a =
[[164, 141, 164, 89, 122, 128, 138, 165],
[163, 151, 119, 165, 102, 176, 75, 108],
[90, 90, 139, 170, 176, 128, 112, 95],
[107, 92, 185, 174, 176, 58, 116, 136],
[144, 97, 107, 125, 160, 147, 124, 164],
[164, 174, 113, 147, 108, 143, 90, 104],
[122, 131, 207, 171, 125, 83, 113, 67],
[159, 139, 101, 121, 169, 94, 170, 121],
[109, 161, 120, 160, 86, 122, 119, 105]]
Rows and columns are numbered from 1.
The entry at row 3, column 1 -> 90
Read off the entry in row 1 and column 2.
Answer: 141
The bottom entry of the column that holds the smallest entry -> 122
The entry in row 1 and column 3: 164
Read off the entry in row 2 and column 1.
Answer: 163
Read off the entry directly below 102.
Answer: 176
Read off the entry in the top-left corner.
Answer: 164
The entry directly above the smallest entry -> 128
The entry just right of the largest entry: 171
The entry just left of 207: 131
The top entry of the column that holds the smallest entry: 128
Read off the entry in row 3 and column 3.
Answer: 139
Read off the entry directly below 67.
Answer: 121
The entry at row 2, column 3 is 119
Read off the bottom-right entry.
Answer: 105
The entry just right of 131: 207
The entry in the bottom-left corner: 109
The entry at row 3, column 2 -> 90
The entry directly below 92 -> 97
The entry just right of 75 is 108
Read off the entry just left of the smallest entry.
Answer: 176
Read off the entry in the top-right corner.
Answer: 165
Read off the bottom entry of the column that holds the largest entry.
Answer: 120
Read off the entry directly above 75.
Answer: 138
The smallest entry -> 58

B =
195,118,91,68,63,101
191,107,89,70,118,52
121,129,93,64,144,163
177,130,119,194,178,111
125,121,154,199,109,84
103,140,54,180,93,59
Indices start at 1.
Which number is the entry directly above the largest entry?
Answer: 194
The entry directly above the smallest entry -> 101
Which number is the entry at row 1, column 1?
Answer: 195
Which number is the bottom entry of the column that holds the largest entry?
Answer: 180
The entry at row 1, column 3 -> 91
The entry at row 3, column 2 is 129
Which number is the entry at row 2, column 1?
Answer: 191
Which number is the entry just left of 84?
Answer: 109
Which number is the entry directly above 59?
Answer: 84
Which number is the entry in row 3 and column 1?
Answer: 121
Which number is the bottom-right entry?
Answer: 59

Read these off the table that follows.
1) The first entry of the largest entry's row?
2) The third largest entry?
3) The top-right entry?
4) The first entry in reading order?
5) The entry directly below the smallest entry?
6) The entry just left of the smallest entry?
7) The entry just left of 106?
8) The fourth entry, reading row by row?
[[119 158 133 119 121 128]
 [ 95 181 156  59 158  90]
 [131 121 137 124 136 113]
 [121 134 141 121 144 124]
 [121 163 165  93 177 104]
 [131 113 111 152  91 135]
 [ 89 194 166 103 152 148]
 [133 144 142  96 161 103]
 [115 161 147  89 153 103]
 [111 146 168 156 136 158]
 [161  95  54 106  87  93]
 [157  96 113 128 137 104]
 [124 143 159 117 169 128]]
1) 89
2) 177
3) 128
4) 119
5) 113
6) 95
7) 54
8) 119

Questions about the matrix below. Rows and columns are numbered from 1.
1) Give the bottom-right entry.
2) Give the entry directly below the largest entry.
3) Give the entry at row 2, column 2.
4) Give the bottom-left entry.
5) Give the entry in row 1 and column 3.
6) Give the entry directly below 115.
7) Give the entry directly above the largest entry.
8) Give the entry directly below 65.
[[138, 165, 92, 156],
[143, 132, 164, 154],
[113, 93, 103, 161],
[169, 164, 97, 125],
[138, 159, 65, 105],
[167, 115, 148, 122],
[86, 159, 161, 113],
[142, 123, 64, 113],
[167, 146, 145, 128]]
1) 128
2) 138
3) 132
4) 167
5) 92
6) 159
7) 113
8) 148

[92, 145, 137, 143, 161, 117, 113, 118, 192, 168]
Read off the entry just right of 113.
118
The entry just right of 161 -> 117

Read these off the matrix that follows.
1) Which number is the first entry in the row that holds the smallest entry?
2) Which number is the 4th entry from the end, reading row by row?
3) Which number is the fifth-last entry, reading row by row?
4) Which number is the bottom entry of the column that holds the smallest entry?
5) Which number is the top-left entry?
6) Which number is the 4th entry, reading row by row?
7) Which number is the minimum?
8) Which number is the entry in the bottom-right corner?
[[130, 127, 124, 125, 122, 135, 128, 123, 123, 133, 131, 127, 132, 129, 131, 133],
[130, 135, 124, 144, 127, 137, 127, 135, 123, 133, 130, 127, 137, 127, 132, 134],
[130, 127, 123, 125, 130, 141, 127, 122, 121, 128, 141, 127, 137, 128, 139, 123],
[130, 127, 124, 125, 116, 144, 128, 122, 121, 133, 131, 132, 134, 129, 120, 134],
[130, 127, 155, 136, 75, 141, 147, 103, 121, 145, 100, 116, 147, 129, 132, 145],
[130, 127, 121, 125, 116, 156, 128, 122, 121, 133, 131, 136, 134, 131, 113, 134],
[134, 128, 115, 121, 135, 145, 121, 122, 113, 124, 156, 127, 147, 126, 152, 114],
[130, 127, 124, 125, 125, 135, 128, 124, 122, 132, 131, 127, 135, 129, 132, 130],
[130, 127, 121, 125, 116, 154, 128, 122, 121, 133, 131, 136, 134, 131, 113, 134],
[130, 127, 124, 125, 129, 141, 127, 123, 121, 129, 137, 127, 137, 129, 137, 125],
[130, 127, 159, 138, 69, 141, 151, 100, 121, 148, 97, 114, 150, 129, 132, 148],
[130, 127, 120, 125, 116, 159, 128, 122, 121, 133, 131, 137, 134, 132, 110, 134],
[130, 127, 142, 131, 98, 141, 138, 115, 121, 137, 113, 123, 137, 129, 132, 137],
[130, 127, 148, 135, 86, 141, 143, 108, 121, 141, 106, 120, 143, 129, 132, 141]]
1) 130
2) 143
3) 120
4) 86
5) 130
6) 125
7) 69
8) 141

m =
[[46, 94, 117, 132],
[123, 116, 127, 131],
[95, 75, 97, 118],
[155, 80, 103, 122],
[85, 73, 89, 112],
[153, 104, 123, 132],
[69, 86, 111, 127],
[168, 75, 83, 105]]
Which number is the entry directly above 86? 104
The entry directly above 122 is 118
Which number is the bottom-right entry? 105
The entry directly below the smallest entry -> 123
The top-right entry -> 132
The bottom entry of the column that holds the largest entry -> 168
The entry directly above the largest entry -> 69
Which number is the entry directly above 73? 80
The 2nd largest entry: 155
The third entry, reading row by row: 117
Which number is the fifth-last entry, reading row by row? 127
Which number is the entry directly below 122? 112
Which number is the entry just right of 46? 94
The smallest entry in the first row: 46
The second entry on the main diagonal is 116
The 2nd entry from the end, reading row by row is 83
Which number is the third entry on the diagonal from the top-right corner? 75

W =
[[143, 199, 93, 109, 91, 70, 86, 75, 205, 147, 143],
[138, 117, 131, 147, 161, 117, 159, 146, 99, 92, 119]]
Indices start at 1.
The top-right entry is 143
Read off the entry just right of the largest entry.
147
Read off the entry just right of 199.
93
The entry at row 2, column 3 is 131
Read off the entry just left of the largest entry.
75
The entry just right of 109: 91
The bottom entry of the column that holds the smallest entry -> 117
Read off the top entry of the column that holds the largest entry.
205
Read off the entry in row 2 and column 1.
138
Read off the entry at row 1, column 2.
199
Read off the entry in the top-left corner.
143

x =
[[128, 112, 148, 114, 156, 133, 140, 135],
[135, 128, 134, 146, 124, 114, 131, 125],
[126, 142, 115, 145, 106, 126, 121, 118],
[168, 119, 151, 204, 113, 61, 150, 123],
[121, 163, 93, 165, 78, 111, 110, 104],
[111, 124, 116, 101, 132, 150, 124, 136],
[117, 125, 120, 113, 128, 139, 125, 132],
[135, 124, 130, 143, 128, 117, 130, 129],
[129, 120, 125, 143, 122, 125, 125, 136],
[127, 133, 137, 133, 132, 126, 128, 111],
[103, 128, 113, 84, 137, 164, 114, 135],
[122, 129, 122, 130, 133, 126, 124, 133],
[138, 112, 122, 148, 125, 123, 125, 133],
[129, 125, 124, 128, 128, 133, 130, 126]]
Rows and columns are numbered from 1.
What is the entry directly below the largest entry?
A: 165
What is the entry at row 1, column 3?
A: 148
What is the entry directly above the smallest entry?
A: 126
The entry in the bottom-left corner is 129
The entry in row 2 and column 1 is 135
What is the entry in the bottom-right corner?
A: 126
What is the entry at row 3, column 1?
A: 126
The entry at row 2, column 2 is 128
The entry at row 1, column 2 -> 112
What is the entry just right of the largest entry?
A: 113
What is the entry just right of the smallest entry?
A: 150
What is the entry in the top-right corner?
A: 135
The largest entry: 204
What is the entry directly above 104?
A: 123
The entry just left of 119 -> 168
The entry just left of 101: 116
What is the bottom entry of the column that holds the smallest entry?
A: 133
What is the entry at row 3, column 2?
A: 142
The entry at row 3, column 3 is 115
What is the top-left entry?
A: 128
What is the entry directly below 103?
A: 122
The entry just left of 204 -> 151
The entry at row 2, column 3 is 134
